data =
[[134 124 120 110 150]
 [131 137 132 126 122]
 [117 133 117 124 144]
 [140 128 141 124 134]
 [145 140 126 125 119]
 [150 125 122 134 125]
 [113 138 117 138 134]
 [126 125 122 134 127]
 [114 113 130 147 110]
 [134 138 119 117 139]]
Which number is the entry directly above 145? 140
The last entry, reading row by row is 139
The second entry, reading row by row is 124
Which number is the entry just left of 137? 131
The third entry from the end, reading row by row is 119
The entry in the top-right corner -> 150
The entry directly above 147 -> 134
Which number is the fourth-last entry, reading row by row? 138
The largest entry in the first column -> 150
The first entry on the main diagonal is 134
Which number is the entry directly below 131? 117
Which number is the 3rd entry on the diagonal from the top-right corner? 117
Which number is the smallest entry in the last row? 117
The 2nd entry on the main diagonal is 137
Which number is the entry in the bottom-left corner? 134
Which number is the smallest entry in the first row? 110

M =
[[126 135 145 117 128 113 131 135 158 116 127]
 [125 138 139 131 126 140 127 104 143  99 133]
 [133 105 118 120 133 142 139 142 143 129 128]]
Report the largest entry in the first row.
158
The 3rd entry on the main diagonal is 118
The entry just left of the smallest entry: 143
The entry in the bottom-right corner -> 128
The second smallest entry -> 104
Report the entry in the top-right corner.
127
Report the entry in the top-left corner.
126
Report the centre entry.
140
The entry in the bottom-left corner is 133
The second entry on the diagonal from the top-right corner -> 99
The 3rd entry on the diagonal from the top-right corner: 143

Questions about the table below.
1) Give the 2nd entry, reading row by row.
2) Give the top entry of the column that holds the largest entry.
3) Give the second-last entry, reading row by row.
4) Give the entry just left of 157.
5) Give the first entry in reading order.
6) Give the bottom-left entry.
7) Give the 3rd largest entry.
8) Give the smallest entry in the first row.
128  134  126  129  124  116  117  132  130  128  117
121  128  129  129  130  138  120  141  126  127  123
126  128  129  129  130  121  126  145  129  124  110
144  128  128  125  133  134  135  114  121  122  157
125  130  129  125  132  141  113  147  121  123  125
141  121  127  120  128  122  153  112  131  130  135
119  121  130  128  129  139  140  127  131  133  125
123  132  128  135  127  120  119  135  129  126  119
119  127  129  132  129  132  125  136  130  129  120
120  126  129  126  129  141  122  139  127  129  123
124  128  129  130  129  130  127  132  128  128  125
136  135  124  113  118  110  114  136  129  131  106
129  121  127  132  124  114  156  102  139  137  129
129  123  131  149  138  114  155  114  133  122  138
132  130  128  127  129  119  124  138  127  123  118
1) 134
2) 117
3) 123
4) 122
5) 128
6) 132
7) 155
8) 116

Read these off the row that follows.
1) Give the entry just right of 140.
2) Give the smallest entry.
[121 107 123 129 126 119 111 129 147 140 135 129]
1) 135
2) 107

Questions about the table below.
1) The first entry of the largest entry's row?
2) The fourth-last entry, reading row by row?
3) The entry directly above 116?
4) The bottom-right entry?
5) The bottom entry of the column that holds the largest entry?
6) The entry directly below the smallest entry?
7) The entry just right of 142?
8) The entry in the bottom-left corner?
array([[124, 132, 106, 113, 126, 123, 122, 130, 117, 142, 130],
       [134, 134, 112, 116, 118, 136, 126, 136, 129, 110, 129]])
1) 124
2) 136
3) 113
4) 129
5) 110
6) 112
7) 130
8) 134

a =
[[128 118 125 109 139 131 122 125 127]
 [107 103 125 102 136 118 115 120 146]
 [107 122 143 109 128 106 115 130 122]]
Indices start at 1.
The entry just left of the smallest entry: 125
What is the top-right entry? 127
What is the bottom-right entry? 122
What is the entry in the bottom-left corner? 107
The entry at row 1, column 2: 118
What is the entry just left of the centre entry? 102
The entry just left of the largest entry -> 120
The bottom entry of the column that holds the smallest entry -> 109
The entry directly above 102: 109
The entry in row 1 and column 1 is 128

m =
[[149 129 155 145]
 [130 126 122 118]
 [136 106 134 152]
 [135 133 130 146]
 [133 129 118 125]
 [129 131 129 137]
 [133 129 122 117]
 [129 126 129 103]
 [134 119 134 113]
 [122 142 137 113]
 [139 133 120 148]]
What is the second entry from the end, reading row by row? 120
What is the smallest entry in the first column? 122
What is the top-right entry? 145
What is the bottom-left entry? 139
What is the smallest entry in the first row? 129
What is the largest entry in the last row? 148
What is the top-left entry? 149
The 3rd entry on the diagonal from the top-right corner -> 106
What is the entry just right of 131? 129
The third entry from the end, reading row by row -> 133
What is the 5th-last entry, reading row by row? 113
What is the entry directly above 135? 136
What is the entry just left of 117? 122
The minimum is 103
The largest entry in the last column is 152
The maximum is 155
The fifth entry in reading order -> 130
What is the entry directly below the smallest entry? 113

arr =
[[113 115 139 155]
 [114 117 138 153]
 [124 123 115 118]
 [112 115 141 156]
 [151 149 138 116]
 [133 134 137 131]
 [146 146 132 115]
 [112 114 141 157]
 [145 146 132 116]
 [113 115 142 157]
 [128 125 116 118]
 [126 124 118 120]
 [147 148 132 114]]
Find the 1st entry on the main diagonal.
A: 113
Find the 2nd entry from the end, reading row by row.
A: 132
Find the entry in the bottom-left corner.
A: 147
Find the entry in the top-right corner.
A: 155
Find the bottom-right entry.
A: 114
The 2nd entry on the main diagonal: 117
The entry directly below 125 is 124
Find the entry directly above 131.
A: 116
The second entry on the diagonal from the top-right corner: 138
Find the 3rd-last entry, reading row by row.
A: 148
Find the entry directly above 128.
A: 113
The entry just right of 123: 115
Find the third entry on the diagonal from the top-right corner.
A: 123
The entry directly below 151: 133
The fifth entry, reading row by row is 114
The entry directly above 126 is 128

Read these off the matrix that follows.
1) Report the entry just left of 120.
2) Report the entry in the top-right corner.
3) Report the entry just left of the largest entry.
4) Report the smallest entry.
5) Report the third entry from the end, reading row by row.
[[133 120 130 129 141 100 126]
 [140 126 126 132 123 133 140]]
1) 133
2) 126
3) 129
4) 100
5) 123

W =
array([[128, 115, 130, 122, 133, 111],
       [143, 141, 141, 132, 129, 148],
       [145, 138, 126, 121, 137, 133],
       [126, 127, 134, 128, 121, 133],
       [134, 139, 122, 137, 135, 134],
       [130, 132, 133, 154, 133, 133],
       [144, 138, 125, 116, 141, 131],
       [114, 117, 141, 127, 117, 126],
       [129, 137, 121, 131, 132, 134],
       [116, 116, 128, 121, 127, 113],
       [139, 136, 131, 116, 122, 143],
       [126, 121, 126, 141, 138, 117],
       [120, 116, 135, 127, 130, 113],
       [140, 147, 128, 135, 131, 152],
       [122, 118, 134, 114, 127, 120]])
Indices start at 1.
Which number is the top-right entry?
A: 111
Which number is the top entry of the column that holds the largest entry?
A: 122
The entry at row 2, column 1: 143
The largest entry -> 154
Which number is the entry in the top-left corner?
A: 128
Which number is the entry at row 3, column 1?
A: 145
Which number is the entry just left of the smallest entry?
A: 133
Which number is the entry at row 1, column 2?
A: 115
The bottom-left entry: 122
The entry in the bottom-right corner: 120
Which number is the entry just right of the largest entry?
A: 133
Which number is the entry at row 3, column 3?
A: 126
Which number is the entry in row 1 and column 3?
A: 130
Which number is the bottom entry of the column that holds the largest entry?
A: 114
The entry in row 2 and column 2: 141
The entry directly below the largest entry: 116
Which number is the entry directly above the largest entry?
A: 137
Which number is the entry just left of the largest entry?
A: 133
